A small network was trained on made-up records. Each row is its average activation on records with the value named, seen along a few directions.
Values that are neighbours, or in one group, have similar rows; names and order tell nothing.
In the rows, zero is written as 500.
Strong random noise was added to every row along 13 fixed directions; ignore it. To show where, here is one row again and again, with new noise each time:
[452 448 526 476 436 566 355 346 503 434 519 471 535 802 417 411 426 502
 375 405 539 439 599 445]
[453 592 425 386 516 314 703 304 349 527 612 616 322 395 348 585 444 539
 453 803 472 595 582 462]
[502 593 563 500 623 648 485 627 516 331 585 490 594 742 888 624 568 489
 606 516 520 474 295 486]
[507 537 671 530 489 313 343 441 712 349 620 448 343 404 554 275 435 559
 563 588 374 424 429 597]
[520 467 593 522 537 387 286 459 482 482 628 377 470 404 310 309 271 574
 487 401 390 505 576 469]
[399 491 703 530 557 429 756 676 620 575 702 562 723 616 700 628 426 561
 601 448 540 535 496 455]
[576 604 498 548 286 492 366 353 541 515 325 597 514 537 746 465 575 632
 574 709 479 543 474 431]
[422 609 488 326 360 604 663 459 773 375 445 481 421 524 519 511 636 384
 476 448 490 440 466 530]
[553 603 559 422 328 784 509  48 437 378 374 526 653 696 743 437 722 467
 367 329 520 344 436 452]
[514 405 569 559 378 626 435 500 444 464 306 529 379 530 385 349 541 474
 383 647 500 575 546 509]
[551 584 459 483 541 413 500 373 658 413 582 387 566 489 444 528 581 503
 373 492 441 508 454 420]
[339 422 712 445 567 587 745 634 476 498 600 559 513 341 511 434 451 479
 457 501 410 520 466 407]
[512 507 500 531 477 503 239 688 803 342 504 328 400 539 448 395 461 432
 565 394 487 511 451 563]
[487 475 513 422 536 619 674 496 358 511 513 462 540 553 349 527 480 453
 397 404 494 508 552 500]
[511 511 458 340 346 487 485 794 330 767 342 484 531 492 398 424 130 771
 716 478 285 463 685 492]


RANID, 11 values:
dazi: [550 748 519 380 467 372 616 534 764 471 513 477 404 445 689 585 504 507
 700 558 388 393 426 637]
pufup: [670 467 607 587 406 423 373 548 284 722 337 456 629 551 523 399 333 672
 637 399 459 421 595 704]
pera: [432 512 615 424 503 627 728 231 271 571 624 601 511 529 516 503 467 416
 417 382 545 373 615 548]
zit: [554 517 548 547 475 558 243 493 354 420 366 596 409 742 710 469 443 599
 573 770 470 450 482 509]
gem: [340 564 345 159 501 506 580 405 488 556 515 542 550 409 514 513 416 642
 423 434 268 226 534 258]
pusu: [589 468 551 554 401 384 440 534 692 564 505 479 566 545 542 499 421 509
 659 186 624 355 585 712]
zeras: [397 594 464 435 704 460 246 564 512 374 628 405 471 385 736 500 381 532
 578 481 348 409 333 370]
vasit: [627 480 663 667 411 410 378 357 633 476 435 445 627 468 466 381 583 582
 299 651 431 609 511 339]
dorig: [658 511 560 555 625 356 240 549 492 447 536 421 445 533 567 446 432 559
 687 518 454 422 427 702]
nada: [499 535 483 549 550 251 266 488 897 472 556 556 725 820 752 557 524 676
 531 649 486 413 452 363]
ruvar: [454 554 661 485 283 609 606 453 558 452 436 618 443 525 608 452 518 478
 584 594 616 584 574 528]
RANID is arranged as a star with 5 arms.
- Which values are neighbours of zeras? Give them in the order they are listed. => pufup
- Which values are neighbours of pusu? Give them in the order they are listed. => gem
- Which values are neighbours of ruvar? Give them in the order they are listed. => vasit
- Which values are neighbours of dazi? Give them in the order they are listed. => pera, zit
